T: [ 1.75  4.14  4.64  2.57 -6.30 -9.20]
W: [-7.74  7.04  7.44 -7.80 -0.56 -0.69]
K: [ 6.61  1.20 -5.36  1.04 -5.21  4.71]
M: [ 2.20  4.63  4.71  1.04 -5.36 -5.21]
C: [ 4.63  4.71  1.04 -5.36 -5.22 -7.21]
q: [ 4.63  4.71  1.04 -5.36 -5.21] : M
q: [ 4.71  1.04 -5.36 -5.21] : M

Q: [-7.02  4.93  6.18 -5.02  3.02  2.25 -2.75  5.55 -7.28]
V: [ 4.44 -3.51 -2.83  5.64 -0.32 -2.25  0.56 -1.06  5.74]
B: [-2.55  6.11  7.02 -4.33  0.92 -2.90  1.98  7.35 -1.11]
G: [ 6.19 -5.02  4.32 -2.08  3.02 -2.75  2.25  5.55 -7.28]
A: [-7.02  4.93  4.32 -5.02  3.02 -2.75  2.25  5.55 -7.28]
q: [ 6.18 -5.02] : Q
q: [ 7.02 -4.33  0.92 -2.90  1.98  7.35] : B
q: [6.11 7.02] : B
q: [ 6.19 -5.02  4.32 -2.08  3.02 -2.75  2.25  5.55 -7.28] : G
q: [-2.55  6.11  7.02 -4.33  0.92 -2.90  1.98  7.35] : B

Y: [ 2.54  8.89 -3.61 -4.18 -5.67  9.00 -5.99  4.21]
D: [-4.03  4.50 -3.40  5.23  8.29 -4.11 -3.62  5.94]
H: [-6.10 -0.09  1.10 -2.98 -6.84  8.29  0.84 -3.68]
P: [-3.80  2.55 -1.79  2.54  8.89 -3.61 -4.16  5.17]
E: [-2.09 -1.08  5.27 -2.25 -6.09 -0.09  7.47 -4.18]
Z: [-7.77  6.79 -8.51  5.45 -1.92  6.06 -9.11  4.17]
q: [ 2.54  8.89 -3.61 -4.16] : P
q: [-6.09 -0.09] : E
q: [-6.84  8.29] : H
q: [ 6.79 -8.51  5.45] : Z
q: [-1.79  2.54  8.89 -3.61 -4.16] : P
q: [ 7.47 -4.18] : E

Fum: [ 1.72 -4.20  1.44 -3.66 -4.28 -3.45 -4.67 -3.42 -6.70 -3.21  0.90  3.59
  0.64]
Vako: [ 3.69  4.57  2.18 -4.85  6.47  5.75  6.16 -4.02 -3.01 -3.78 -5.26 -2.65
  2.66]
nup: [-3.47 -3.26 -4.16  2.76 -4.86 -4.37 -1.43  2.23  2.48 -0.01  4.31 -5.73
 -6.07]
topo: [-2.90  3.86 -0.09 -4.63  0.52  4.19 -0.72 -1.00 -2.69  0.65 -2.35 -0.07
 -0.97]
Miz: [ 2.67 -1.98  0.21  3.57 -4.75  2.27 -2.40 -1.19  4.09  3.78  6.41  0.96
 -1.40]
rezem: [ 4.40  2.78 -0.57  3.08  0.32  2.47 -3.42 -4.67  3.58 -0.82  4.13 -6.24
 -5.53]
Gif: [ 1.14  4.19  1.67 -0.19  1.02 -2.39  1.71  1.43 -1.86 -5.78 -4.03  3.08
  2.61]
Kalak: [-2.87  4.89 -1.50 -6.31  5.72 -0.95  5.65 -0.73 -2.64 -2.67 -7.82  0.03
  5.24]
teku: [-4.96  0.30 -1.05  0.80  1.35 -3.16  0.87  1.03 -1.21 -2.11  0.21  0.58
  5.39]
vada: [-4.11 -5.99 -6.87  4.65 -4.56 -5.92 -1.62  2.41  3.78  4.42  4.68 -5.85
 -2.92]
q: [-3.42 -4.67] : rezem
q: [-3.42 -4.67  3.58 -0.82] : rezem
q: [-1.98  0.21  3.57 -4.75] : Miz
q: [-0.01  4.31 -5.73] : nup
q: [-1.50 -6.31  5.72 -0.95  5.65 -0.73 -2.64 -2.67 -7.82  0.03] : Kalak

